These are the activations of a small neural network, seen along a few directions. Each row is one input.
In each table, some parts of the input vary, and every possible input appears once, in random order.
A made-up example of a description, with smaller parts first: one of 6 places along a line, together with either a single point or (one of 2 separate values, together with one of 5 places around a ring) or one of 11 places along a line.
Shared parts are said once, and a part with two or three values counts as separate values.

Other details of the inputs shift rows strongly along three fixed directions, in all tables alike. That doesn't count.

Table:
x1: [-24.3 -27.3  -9.1 -61.5  20.4  28.0 -11.4 -11.5  -1.9   8.0 -23.8]
x2: [-40.9  -5.5  -7.7  26.0 -24.6 -12.5  17.9  20.6 -29.7  41.5  27.9]
x3: [-89.4 -29.3   2.4  12.7 -15.2 -13.3   9.9  11.8 -27.3  38.1  18.2]
x4: [ 32.0 -13.4  53.4 -46.6  28.2  35.4 -54.8  -0.1  24.2 -10.9  17.1]
x5: [-37.1   5.5 -25.6  35.1 -14.3  -3.9  26.9  -4.5 -18.0   4.4 -53.5]
x6: [  4.3  12.3 -29.8  31.6 -33.9 -22.9  25.1  -0.5  -2.2 -13.8   1.6]
x7: [  7.8  -4.1 -19.2  19.8  21.7  10.9  32.5 -26.5 -12.4 -27.8 -55.8]
x8: [-63.3 -35.4  11.9  -4.0  10.0  20.5 -15.1  -8.4  -8.4   1.2 -14.2]
x9: [ 14.9  10.7 -18.7  19.7 -15.2 -24.2  29.6  -4.5   3.1 -11.6   6.6]
x10: [ 34.5  25.1 -20.3  25.7 -17.4  -0.1   8.2   1.5   0.3  -4.8  14.9]
x11: [-10.5  -2.6  31.6 -23.4 -15.1 -15.6 -41.6  19.9  11.5  13.2  57.9]
x12: [ 40.3 -11.6  23.0 -22.9  38.9  31.8  -4.9 -22.4  22.4 -18.8 -33.5]
x13: [ 64.4  28.4  -9.7  10.0 -17.9 -11.9  -3.9   5.9  20.2  -3.4  15.2]
x14: [-37.5 -15.5  23.6 -13.8  -2.6  -6.5  -8.6  25.5   1.9  11.7  46.4]
x15: [ -0.7 -26.0   7.9  -9.0  27.2  37.6  -3.6 -30.9   9.0 -29.6 -59.6]
x16: [ 40.7   2.5  24.2 -21.7  28.5  15.0 -11.6 -18.7  14.4 -25.2   1.7]
x17: [52.4 24.9 -3.2  8.1 -0.3 -4.4  5.7  3.8  9.9 -1.5 34.4]
x18: [ 62.9  36.5   1.2  -9.6  22.7 -13.4  -0.3 -14.6  39.8 -27.2  -5.6]
x19: [-51.9  -9.2  -0.2  16.2 -39.6 -18.5   1.5  19.6 -25.6  12.3  36.9]
x20: [ 16.6 -13.7  10.9 -85.9  30.5  19.1 -48.2   9.3  18.0   5.7  30.6]
x21: [ 35.8  31.0 -18.3  24.8 -24.5 -14.5  -1.0  11.3   2.3  10.2  29.1]
x22: [-53.1 -27.5  16.6  -8.4 -23.8 -10.9 -21.0  21.8   0.1  25.9  35.4]
x23: [ 19.4  22.6 -11.6  22.2 -25.7 -10.7   6.9   4.1 -11.7   4.8   0.5]
x24: [ -4.8   5.4 -27.6  33.7 -27.0 -10.9  20.6  10.4 -20.7  -8.7   6.4]
x25: [  2.4 -12.8  51.0 -45.8  24.7  -1.3 -43.3   1.4  23.3   4.5  35.1]
x26: [-35.6   4.3 -21.2  31.8  -3.5  -9.1  39.8  -6.6 -20.2   9.4 -49.6]
x27: [  0.2  -0.2 -15.0  12.4   9.7  -8.4  27.5 -28.0   6.6 -12.6 -50.0]
x28: [ -0.9 -11.2  -6.7 -65.4  32.1  29.4 -27.4 -15.5   8.1   4.4  -5.5]
x29: [-12.5  -2.7  31.3 -27.2  -5.0  -7.2 -42.2  27.8  24.5  11.9  54.6]
x30: [ 61.7  28.0  -5.4   6.8   1.8 -18.2   2.0   9.7   9.9  -0.3  18.9]
x31: [  6.4   0.4 -25.9  28.8   6.7  20.2  26.2 -20.5 -16.1 -23.1 -70.4]
x32: [-51.1 -40.3  26.9 -22.9  34.4  11.7 -15.4  -8.5  -1.7   5.3 -30.2]
x33: [ -2.1  -5.2 -17.1  23.6  13.8  14.1  35.7 -16.0 -21.1 -11.6 -55.9]
x34: [-59.3 -38.7  20.7 -12.3  26.3  18.5  -6.8 -12.3  -7.4   4.9 -12.8]
x35: [ -0.6  16.2  -1.4  13.1 -34.8 -29.7 -20.5  31.4   1.1  30.4  68.3]
x36: [ 27.6  30.1  -6.9  15.7 -27.6 -28.1  -5.9   8.3   1.2   4.3  22.4]
x37: [-43.5 -36.1  32.8 -20.1  30.6  40.7  -3.5   1.3  -6.9   8.0 -26.5]
x38: [ 17.4   6.0   8.0 -11.3  19.9  13.7 -13.2 -12.3  25.4 -32.6 -20.3]
x39: [-36.8 -11.7  11.6   2.9  -6.5 -14.3  -8.4  17.4 -10.1  36.7  33.8]
x40: [ 37.6  20.3 -10.4   8.9  -1.1 -26.3   9.6   3.3   9.4 -19.0  23.6]
x41: [-67.1 -18.2  -3.5  26.8 -23.3  -4.6  30.0   9.1 -48.1  36.1 -12.8]
x42: [-27.8 -23.9  16.5  -6.0  11.4  12.9  -5.7   2.6  -8.2   9.0  23.0]
x43: [ -0.6   6.7 -24.8  28.7  11.0 -11.3  31.4 -19.3 -13.7  -5.5 -61.3]
x44: [ 26.2   7.4 -14.4 -64.1  38.6  31.2 -11.9 -21.7  19.4 -17.6 -36.6]
x45: [ -3.7   7.6 -19.1  23.0   8.1  -3.7  38.1 -35.5 -13.6 -27.9 -56.0]
x46: [ 12.7  -0.5 -14.7  17.8  13.4  10.3  32.7 -26.6  -4.6  -4.9 -66.7]
x47: [ 42.1  33.2  -8.9  12.9 -14.7  -6.8  -0.7  13.4  12.6  -1.4  11.3]
x48: [  0.1  27.7 -38.5  39.9 -27.7 -27.5  21.7  -8.2  -4.3  -3.3  -4.3]
x49: [-41.1 -37.4  17.9 -10.7  25.3  40.7 -19.6 -16.6  -4.8  -6.4 -25.1]
x50: [ 22.0 -19.3  42.9 -47.0  36.3  17.5 -59.3   1.5  35.6 -24.0  18.8]
x51: [-13.1   1.0 -21.2  24.6   2.0  20.1  27.8 -17.8  -9.3 -26.0 -54.8]
x52: [-61.6  -6.8   0.1  23.7 -42.4 -35.0  15.7  30.3 -38.8  47.2  42.2]
x53: [ 89.7  34.0  -1.2  -6.1   9.6 -10.1 -19.0 -15.3  44.2 -24.9 -10.1]
x54: [ 57.9  31.3 -12.1  12.4 -11.9 -33.8  11.5   2.2  19.5   1.2  18.6]
x55: [-29.9 -20.3   0.4  11.3 -20.2  -6.5  18.7  15.4 -16.7  14.6  30.4]
x56: [ 32.3  23.7 -16.6  21.5 -18.8  -5.5  13.6  -9.0  -5.5 -24.1   1.4]
x57: [ 24.8  39.6 -53.6 -13.9 -41.3 -30.0  21.4  11.8 -17.0  11.7  42.7]
x58: [  8.7  -9.1  37.2 -30.8  15.8  10.6 -25.5  20.8  18.3   1.1  54.8]
x59: [-16.7 -27.6  34.6 -21.9  30.0  34.4  -8.1 -13.7  -8.0  -0.4 -26.3]
x60: [ 29.8  27.8 -10.4  18.0 -25.6  -3.8   7.8  22.1   3.7  -3.0  29.5]
x61: [ 26.3   0.5  14.5 -21.1  26.5   3.2 -32.4 -12.4  28.6 -22.4 -17.4]
x62: [ 34.5  23.1 -13.4  18.9 -22.5 -17.8  -3.1  20.6  -1.6   6.3  23.1]
x63: [ 16.1   2.0   8.6   1.9 -34.5  -6.8 -12.2  33.4   4.2  16.6  64.1]
x64: [-78.4 -39.0  13.9   2.4  -8.7   1.8 -17.7  20.9 -26.1  32.2  -5.5]
x65: [ -6.8   6.2 -12.3  19.7  11.0  10.7  31.8 -11.6 -11.1   1.2 -53.3]
Description of these inputs: one of 5 separate values, together with either a single point or (one of 2 separate values, together with one of 6 places around a ring).
Q: Changing only the choice among 5 separate values turns x25 into x32. The same change can be made to x19. Which row results?
A: x50
Q: Changing only the choice among 5 separate values turns x47 into x23. The same change can be made to x60. Which row results?
A: x4
Q: Which other rows does x59 become when the choice among 2 separate values takes its other values? List them by row number.
A: x4
Q: List by row number the other rows that have the choice among 5 separate values in common with x35.
A: x2, x3, x8, x10, x17, x21, x28, x34, x39, x42, x48, x49
Q: Which other rows does x34 become when the choice among 5 separate values takes its other values? List them by row number.
A: x9, x14, x40, x45
Q: Which other rows does x55 become when the choice among 5 separate values takes its other values? List them by row number.
A: x7, x16, x42, x58
Q: Which other rows does x51 become when the choice among 2 separate values takes its other values? List them by row number.
A: x58
